Read these off the grid that follows. Indices start at 1.
1) Report the entry at row 1, column 3.
2) Report the entry at row 3, column 1.
3) Report the bottom-left entry.
4) Report the entry at row 1, column 2.
5) Report the entry in the bottom-right corner.
6) Report the entry at row 2, column 1.
7) Report the entry in the top-left corner.
8) Report the entry at row 2, column 3.
array([[4, 4, 4, 3, 4, 4, 3, 3, 4, 3, 5, 3, 3, 3],
       [3, 4, 3, 4, 4, 3, 4, 5, 3, 3, 2, 6, 4, 4],
       [4, 4, 6, 3, 4, 4, 5, 4, 3, 3, 2, 2, 3, 3],
       [3, 6, 3, 4, 3, 3, 5, 4, 3, 3, 4, 5, 3, 3],
       [3, 4, 4, 3, 4, 3, 3, 4, 3, 3, 3, 4, 3, 4],
       [3, 6, 4, 3, 5, 4, 3, 3, 3, 2, 3, 3, 2, 4],
       [3, 4, 4, 3, 4, 5, 3, 3, 3, 3, 4, 3, 4, 3],
       [3, 5, 4, 4, 3, 3, 6, 4, 3, 3, 3, 3, 3, 3],
       [4, 4, 4, 3, 5, 6, 3, 3, 3, 3, 3, 3, 6, 4],
       [5, 4, 5, 3, 4, 7, 3, 3, 3, 2, 4, 2, 3, 4],
       [3, 4, 3, 4, 4, 3, 3, 4, 3, 3, 3, 7, 3, 4]])
1) 4
2) 4
3) 3
4) 4
5) 4
6) 3
7) 4
8) 3

X = [[64, 127, 135, 165, 101, 137, 112, 101, 78, 152, 118], [21, 121, 97, 188, 184, 140, 108, 152, 40, 121, 101], [94, 155, 122, 140, 133, 162, 127, 120, 114, 113, 116], [138, 125, 113, 115, 104, 167, 105, 135, 134, 112, 120], [222, 31, 140, 38, 148, 108, 71, 123, 200, 111, 136]]
Report the entry just left of 111.
A: 200
Report the entry just right of 222.
A: 31
Report the entry just left of the centre entry.
A: 133
The 1st entry in reading order is 64
Report the entry just left of 123.
A: 71
Report the 3rd largest entry.
A: 188
Report the 4th entry in reading order.
A: 165
Report the entry just left of 134.
A: 135
The entry just right of the centre entry -> 127
Report the entry just right of 165.
A: 101
The 3rd smallest entry is 38
Report the entry just right of the smallest entry.
A: 121
Report the entry just right of 40.
A: 121
Report the entry just left of 115.
A: 113

B =
437,769,428,601,516,532
454,586,457,543,559,537
472,648,362,484,533,564
406,928,453,745,327,502
449,756,432,640,498,526
398,654,587,812,434,488
415,837,467,706,461,510
425,965,391,632,278,528
449,690,437,570,436,537
492,718,361,452,451,562
416,607,540,688,420,518
459,764,418,583,307,539
440,865,424,641,226,520
432,760,440,623,271,526
505,678,285,358,591,586
433,748,457,644,455,529
The largest entry in the last row -> 748
The entry directly above 591 is 271
Which number is the largest entry in the last column?
A: 586
Which number is the top-left entry?
A: 437
The entry just right of the largest entry: 391
The third-last entry, reading row by row -> 644
Which number is the third entry on the main diagonal?
A: 362
Which number is the smallest entry in the first column?
A: 398
The first entry of the smallest entry's row: 440
The entry directly above the largest entry: 837
Which number is the bottom-right entry?
A: 529
The entry in the top-right corner is 532
Which number is the maximum?
A: 965
The 3rd smallest entry: 278
The smallest entry in the last row is 433
Which number is the entry directly above 562?
A: 537
The entry directly above the smallest entry: 307
The last entry of the largest entry's row is 528
The 2nd largest entry: 928
The entry directly below 278: 436
Which number is the largest entry in the first column?
A: 505
The third entry in reading order -> 428
Which number is the entry just right of the smallest entry?
A: 520
Which number is the 4th-last entry, reading row by row?
A: 457
Which number is the top entry of the column that holds the largest entry?
A: 769
The bottom entry of the column that holds the smallest entry -> 455
The entry directly below the largest entry -> 690
Which number is the 3rd entry on the diagonal from the top-right corner?
A: 484
The entry directly below 706 -> 632

A =
[[61 51 58 70 56 63 69 60 72 65 68 61 70]
 [55 49 56 75 46 62 63 58 48 57 60 43 90]
 [42 44 90 71 38 57 68 45 57 59 51 68 80]
 [58 67 58 38 64 60 63 73 59 63 55 23 41]
 [50 68 59  7 58 65 61 69 65 58 67 58 57]]
What is the second smallest entry? 23
What is the 1st entry, reading row by row? 61
What is the second entry on the diagonal from the top-right corner? 43
The second entry on the main diagonal: 49
What is the entry in the top-right corner? 70
What is the bottom-right entry? 57
The third entry, reading row by row -> 58
What is the largest entry in the last row? 69
The entry just right of the centre entry: 45
The third entry on the main diagonal: 90
The entry directly below 49: 44
The entry in the bottom-left corner -> 50
The smallest entry in the first column is 42
What is the largest entry in the last column? 90
The entry directly above the centre entry -> 63
What is the largest entry in the first row? 72
The fourth entry, reading row by row is 70
The 2nd entry in reading order -> 51
The smallest entry in the last column -> 41
What is the bottom entry of the column that holds the smallest entry? 7
What is the centre entry? 68
What is the 3rd entry on the diagonal from the top-right corner? 51

W =
[[-10.57  -9.52   5.57  -7.89   3.91   5.35 -10.33  -9.71   4.43  -8.84
   -6.70  -7.05]
 [ -7.49  -7.54   0.67  -6.20   0.26   1.05  -7.33  -7.69   0.15  -7.03
   -5.91  -5.79]
 [ -7.12 -10.81  -7.04   0.38  -4.06   5.61  -4.98 -16.66  -9.26 -18.34
   -2.76   1.28]
 [ -6.79  -6.22   1.31  -0.28   0.60   7.35  -5.44  -9.87  -0.90 -11.45
   -0.41   0.76]
 [ -1.99  -4.24 -11.92  17.29  -9.03  14.94   3.02 -18.88 -17.77 -26.99
   12.62  19.27]
 [ -6.33  -8.38  -3.29   8.09  -1.48  15.60  -2.75 -18.44  -7.81 -22.92
    5.04   9.91]
 [ -8.99  -7.18   2.21  -9.27   0.18  -1.59  -9.44  -5.64   2.05  -4.56
   -7.53  -8.95]
 [ -8.29  -5.28   2.65  -7.62  -0.23  -1.17  -8.62  -4.20   2.14  -3.92
   -5.37  -7.19]
 [ -5.23  -4.83  -0.08  -0.50  -0.54   4.43  -4.24  -7.55  -1.67  -8.80
   -0.65   0.22]
 [ -7.49 -11.74  -8.88   3.43  -5.28   8.66  -4.45 -20.18 -12.13 -23.21
   -0.61   4.69]]
The largest entry: 19.27
The entry just right of 0.18 is -1.59
The first entry in reading order -> -10.57
Which number is the entry just left of -16.66?
Answer: -4.98
The entry just left of 9.91 -> 5.04
The entry just right of 0.26 -> 1.05
Which number is the entry just right of 0.15?
Answer: -7.03
Which number is the third smallest entry?
Answer: -22.92
Which number is the second smallest entry?
Answer: -23.21
The entry just right of -9.44 is -5.64
The entry just right of 5.04: 9.91
The entry just right of -1.99 -> -4.24
Which number is the 3rd largest entry?
Answer: 15.60
The entry just left of the largest entry: 12.62
The smallest entry is -26.99
Which number is the 3rd entry in reading order?
Answer: 5.57

118  180  145  133  249  163  120  202   62  201  140  197  113  208  149  146
173  187  137  156  177  233  140  205  104   87  196  245  212  205  139  155
Rows and columns are numbered from 1.
Give the entry in row 1 and column 2.
180
Give the bottom entry of the column that holds the largest entry.
177
The entry just right of the smallest entry -> 201
The entry in row 1 and column 3 -> 145
The entry just right of 245 -> 212
Give the entry just left of the smallest entry.
202
The entry directly above 245: 197
Give the entry in the top-right corner.
146
The bottom entry of the column that holds the smallest entry is 104
The entry in row 2 and column 1 -> 173

[[ 17   7   9  13   9   2  11   9   6   5  11   8   8   5  10]
 [ 10   7   9  10   8   8   9   9   9   8  10   9   8   8   9]
 [ 15   7   7  11   9   3  12   9   7   6  10   8   8   7  10]
 [ 39   2   4  21  11 -13  17  11   2  -3  19   6   5  -2  14]
 [-22  12  14  -4   4  30   2   6  18  21  -3  11  13  21   1]
 [-32  14  17  -8   4  36  -1   5  19  24  -6  12  14  24   0]
 [ 12   8  14   4  14   5   8  -1  22  17  19 -13  -5   7   9]
 [ 19   6   8  12  10   0  12  10   5   4  12   9   7   5  10]
 [ 21   6   7  14   9  -1  13  10   6   4  13   7   7   5  11]
 [  8   9   6   9   8   9   9  12   7   7   5  12  11   9  11]]
Find the fourth-last entry, reading row by row.
A: 12
The bottom entry of the column that holds the largest entry: 8
The top-right entry: 10
The entry in the top-left corner -> 17
The entry in the bottom-right corner is 11
The entry just right of the largest entry -> 2
Find the smallest entry in the first column.
A: -32
The largest entry in the last column is 14
The second smallest entry: -22
Find the third entry on the main diagonal.
A: 7
Find the entry just left of -6.
A: 24
Find the second entry on the main diagonal.
A: 7
The third entry from the end, reading row by row is 11
The last entry in the row that holds the smallest entry: 0
Find the 5th-last entry, reading row by row.
A: 5
Find the 3rd entry, reading row by row.
A: 9
Find the largest entry in the first column.
A: 39
The 3rd entry on the diagonal from the top-right corner -> 8
The 2nd largest entry -> 36
Find the 2nd entry in reading order.
A: 7
The entry directly above the largest entry: 15
